A small network was shown many inputs. Here are its activations along a few directions, one row for each input.
Each table varies a few parts of the input and shows all the possible inputs, shuffled.
A made-up example of a description, with smaller parts first: one of 5 places around a ring, together with either a single point or one of 11 places along a line or (one of 2 separate values, together with one of 6 places along a line).
Shared parts are said once, and a part with two or three values counts as separate values.
(in the rows, 128 means zero)

Other details of the inputs shift rows strongly along two fixed directions, in all tables alike. That doesn't count.

Table:
R1: [ 99 107  26 101 139 178 153 162  94  71 122 156  72]
R2: [ 89 114  45 117 133 146 178 130 111 152 133 184 139]
R3: [117 156 144 183 172 150  69 121 108  66 133  64 121]
R4: [ 85  93  55 109 130 128 194 146 112 131 131 194 124]
R5: [128  88 135 148 106 157 150  97 125 119 144 123 119]
R6: [165 154 185 100 108  91 121 102 177 189 132 107 169]
R7: [ 96 107  88 122 130 121 181 150 129 128 132 189 119]
R8: [139 118 158 149 120  95 131 105 117 155 130 106 134]
R9: [119 124  80  96 118 151 161 166 129 118 124 176 104]
R10: [ 91  80  54 127  91 183 211 136 127 126 142 214  91]
R11: [150 145 155  94  97 102 145 133 171 179 130 153 150]
R12: [128 134 120 127 134 142 115 109 115 149 121 125 150]
R13: [131 135 151 118 137 108 121 112 164 142 123 109 157]
R14: [112 133 135 179 165 152  85 141  88  56 134  82 102]
R15: [119 128  54  93 108 160 163 160 119 144 132 198 117]
R16: [105 125 120 148 167 157  96 156 117  38 120  99  93]
R17: [146 141 156 104 119 113 112 124 148 146 133 108 147]
R18: [ 69 128  41 150 177 178 133 152 106  44 128 144  94]
R19: [ 91 109  74 103 114 112 204 145 148 171 136 219 139]
R20: [109 118 129 168 164 129  92 123  99  48 125  70  98]
R21: [118 116 104 156 156 172  86 127  66  63 114  88  91]
R22: [132 145 160 126 135 110 121 120 175 137 122 119 146]
R23: [140 130 157 127 122 121 107 108 117 161 125 117 158]
R24: [167 169 169 126 115 122  98 117 152 154 130 102 147]
R25: [144 123 183 134 105  62 157 109 166 177 130 140 139]
R26: [150 146 186 139 120 116  95 111 131 157 127 112 152]
R27: [101 137 117 165 178 145  83 121 112  54 129  71 125]
R28: [168 146 165 120 106 120 113 134 134 149 131 122 131]
R29: [153 124 186 117 102  73 150 117 180 174 119 138 136]
R30: [126 117 142 142 150 126 100 126 125  74 116  80 104]
R31: [ 90  90  52  94 133 144 180 156 121 115 121 184 116]
R32: [165 148 169 119 114 116  94 117 134 157 135  94 154]
R33: [145 134 118 148 147 164  74 137  86  62 124  65  87]
R34: [151 136 142 111 107 116 137 137 149 134 121 134 107]
R35: [105 128 135 154 160 125  94 124 115  77 134  85 135]
R36: [ 98 101  57 127 116 134 192 145 106 144 130 201  99]
R37: [139 155 131 106 120 128 130 132 162 141 126 134 135]
R38: [143 151 157 134 125 128 109 108 137 158 123 126 149]
R39: [160 130 188 122  98  96 133 113 138 196 124 146 154]
R40: [150 137 136 133 137 151  86 137  98  95 129  83 115]
R41: [122 101  78 100  93 130 194 136 118 188 117 221 114]
R42: [145 119 177 131 108  78 146 105 133 196 136 128 167]
R43: [155 126 185 134 120 111 102 106 113 159 123 100 153]
R44: [ 87 110  59  97 128 145 182 161 143 128 123 202 119]
R45: [129 135 129 134 157 160  78 147 104  52 127  66 101]
R46: [167 152 157 101 101 105 127 106 156 199 134 125 167]
R47: [148 133 191 136 112  76 126  96 143 197 139 112 180]
R48: [117 148 155 182 166 144  66 127 101  66 137  67 120]
R49: [141 125 175 104 113  81 138 112 172 180 128 128 171]
R50: [155 147 138 145 129 149  87 139 108  83 123  89  90]
Each input here is: one of 2 separate values, together with either a single point or (one of 4 places along a line, together with one of 6 places around a ring).
The inputs of R33 and R50 match in every part but the choice among 2 separate values. If R45 is changed in the same way as R33 into R50, which row does it become? -> R9
The inputs of R41 and R21 match in every part but the choice among 2 separate values. If R7 is changed in the same way as R41 into R21, which row does it become? -> R4
Change only the place on the line of 4 in R34. List by row number the other rows that result. -> R9, R11, R37
Change only the place on the ring of 6 in R22. List by row number the other rows that result. -> R3, R18, R24, R37, R38
A walk changes only the place on the line of 4. It starts at R29 and steps to R16. List the rest of the walk in order. -> R44, R22

Table:
R51: [130 142 163 141 157 102  88 127 131  99 123  74 137]
R52: [160 141 201 100  94  61 152 101 206 216 133 138 181]
R53: [140 113 187 175 135 115  95 103 108  96 130  68 113]
R54: [126 120 109  89  82  95 212 115 164 247 136 225 175]
R55: [153 143 147 135 121 145  97 130 114 116 127 106 112]
R56: [168 140 200 125 106  87 110  92 142 198 131 102 174]
R57: [ 98 122  54 114 127 161 168 156 120 119 127 191 105]
R58: [140 131 137 123 140 120 100 135 110 110 121  94 122]
R59: [ 80 119  55 135 160 166 135 141  97  89 127 147 121]
R60: [ 99 120  56 103 129 156 170 162 136 109 124 186 102]
R61: [142 139 139 144 129 151  97 118 105 122 131 102 128]
R62: [109 114  52  94 122 165 163 153 122 116 125 174 107]
R63: [ 93 108 145 189 168 129 106 122 108  49 132  83 106]
R64: [153 141 148 124 123 140 101 137 130 105 123 103 108]
The inputs of R53 and R63 match in every part but one. If R56 is changed in the same way as R53 into R63, which row does it become? -> R59
Describe the family of inputs behind these rows. -> one of 2 separate values, together with either a single point or one of 6 places around a ring

Table:
R65: [140 157 140 143 155 164  67 139 113  69 123  72 107]
R66: [116 125 130 166 151 149 101 120  94  93 130  96 119]
R67: [107 123  97 137 140 146 128 122  93 135 137 135 144]
R68: [122 143  85 111 139 162 112 150 113 104 124 135 110]
R69: [109 113 111 163 145 154 120 127  89  76 130 109 102]
R70: [120 105 146 167 138 136 113 124 101  73 127 100  93]
R71: [155 135 198 143 110  87 117  88 140 192 132 109 178]
R72: [123 127 143 177 158 144  83 117  90  69 132  70 111]
R73: [128 136  81  92 118 149 145 144 129 149 124 170 135]
R74: [ 92 105  53 120 120 143 178 135  99 153 130 193 126]
R75: [148 122 137 103 102 122 150 140 149 139 122 153 108]
R76: [ 78 115 141 143 165  71 156 128 176 114 129 132 156]
R77: [ 93 102  49 111 127 150 176 128  99 161 130 188 136]
R78: [167 121 236 160 102  71 114  91 150 167 134  85 145]
R79: [124 116 150 178 152 142  88 119  95  63 130  71 100]
R80: [173 126 177  88  72  80 169 123 183 215 129 165 143]
R81: [120 125  57  88 112 149 172 156 126 140 125 190 113]
R82: [177 161 198 102 106  92 102 105 163 195 126  98 175]
R83: [ 78 124  59  69 129 103 215 160 210 151 128 223 142]
R84: [123 153  94 119 153 175  86 146 105  87 123 108 124]
R85: [139 133 122 124 128 147 110 145 127  89 123 111  98]
R86: [183 153 213 111  93  83 116 110 171 182 130 104 152]
Describe the family of inputs behind these rows. -> one of 2 separate values, together with either a single point or one of 10 places along a line
The inputs of R72 and R81 match in every part but the choice among 2 separate values. If R78 is changed in the same way as R72 into R81, which row does it become? -> R80
Change only the choice among 2 separate values in R71. List by row number the other rows that result. -> R73

Table:
R87: [120 129 132 153 146 141 104 126 107  94 128 103 117]
R88: [136 131 171 144 134 113 110 116 145 115 131  95 134]
R89: [138 125 133 111 115 105 143 128 135 158 126 140 136]
R90: [109 126 115 154 152 151 106 135 105  74 127 107 107]
R91: [100 115  92 132 138 141 149 142 126 102 128 152 111]
R92: [139 138 148 136 136 126 101 128 121 112 127  98 126]
R93: [143 136 137 106 111 116 139 134 149 154 125 145 132]
R94: [122 119 116 121 117 127 150 124 133 147 130 155 133]
R95: [139 126 153 135 128 108 117 117 120 140 126 108 137]
R96: [118 131  96 122 143 155 116 153 114  82 122 124 101]
R97: [115 123  72 104 129 159 143 154 120 107 124 156 106]
R98: [126 132 126 147 144 146 100 129 102  97 126 103 117]
R99: [127 124 102 104 111 125 161 135 133 160 127 172 131]
R100: [140 138 169 152 131 120 103 113 126 128 131  98 135]
R101: [128 120 117 121 121 122 145 128 118 151 128 148 136]
R102: [127 123 140 124 116 112 153 120 154 151 130 149 138]
R103: [142 131 129 108 107 123 143 126 139 164 128 149 138]
R104: [130 126 139 130 115 114 146 121 141 156 132 147 138]
R105: [141 135 167 147 130 123 102 110 126 127 130  96 137]
R106: [134 133 157 139 124 119 127 117 151 132 132 120 134]
R107: [122 115 112 119 118 128 150 124 121 150 130 150 134]
R108: [144 149 152 133 132 135  97 133 135 108 125 100 120]
R109: [139 132 168 144 131 116 104 114 132 122 131  94 136]
R110: [133 118 110 104 101 123 167 123 132 187 129 178 143]
R111: [125 116 136 119 120 103 155 122 151 148 129 144 136]
R112: [147 150 149 130 129 141  96 131 136 110 127 100 121]
R113: [142 125 166 134 122 103 120 107 131 152 129 106 145]
R114: [130 137 107 127 129 159 116 136 116 109 129 126 114]
R115: [150 142 163 144 126 133  97 113 123 132 130  97 136]
R116: [140 124 126 104 110 112 147 126 137 164 127 145 138]
R117: [136 118 127 113 112 113 147 120 127 168 127 145 142]
R118: [150 141 178 147 123 119 101 105 133 140 133  94 143]
R119: [119 149 142 126 151 108 112 125 153 132 128 114 159]
R120: [149 147 164 139 127 124  98 121 131 126 129  98 131]
R121: [ 99 107  73 123 136 146 152 140 110 108 127 155 112]
R122: [123 129  87 103 121 152 143 148 129 122 124 158 112]
R123: [112 119  67 111 130 162 145 148 107 110 126 156 109]
R124: [107 120 113 151 156 141 108 135 103  73 126 102 107]
R125: [138 122 128 114 110 120 145 121 127 169 129 147 143]
R126: [141 126 132 113  99 110 160 119 137 193 131 167 149]
R127: [109 110  96 127 133 128 149 133 110 126 127 148 121]
R128: [131 128 172 147 139 100 113 119 143 113 128  94 132]
R129: [131 135 122 125 143 144  99 142 120  84 122  97 107]
R130: [101 112  84 131 138 144 146 142 110 105 128 151 112]
R131: [106 123 118 151 155 142 113 138 117  69 127 105 107]
R132: [115 130 114 152 146 160 103 131 109  79 131 106 110]
R133: [130 119 138 125 117 108 146 120 130 161 130 143 141]
R134: [134 129 156 129 113 102 149 119 158 160 132 142 142]
R135: [ 78 131  36 110 158 167 146 155 119  94 126 162 126]
R136: [145 136 151 115 125 108 118 133 143 132 123 113 128]
The inputs of R135 and R119 match in every part but one. If R103 is changed in the same way as R135 into R119, which row does it become? -> R99
Describe the family of inputs behind these rows. -> one of 2 separate values, together with either a single point or (one of 4 places along a line, together with one of 6 places along a line)
Change only the choice among 2 separate values in R104. List by row number the other rows that result. -> R132
Change only the choice among 2 separate values in R108. List by row number the other rows that result. -> R112
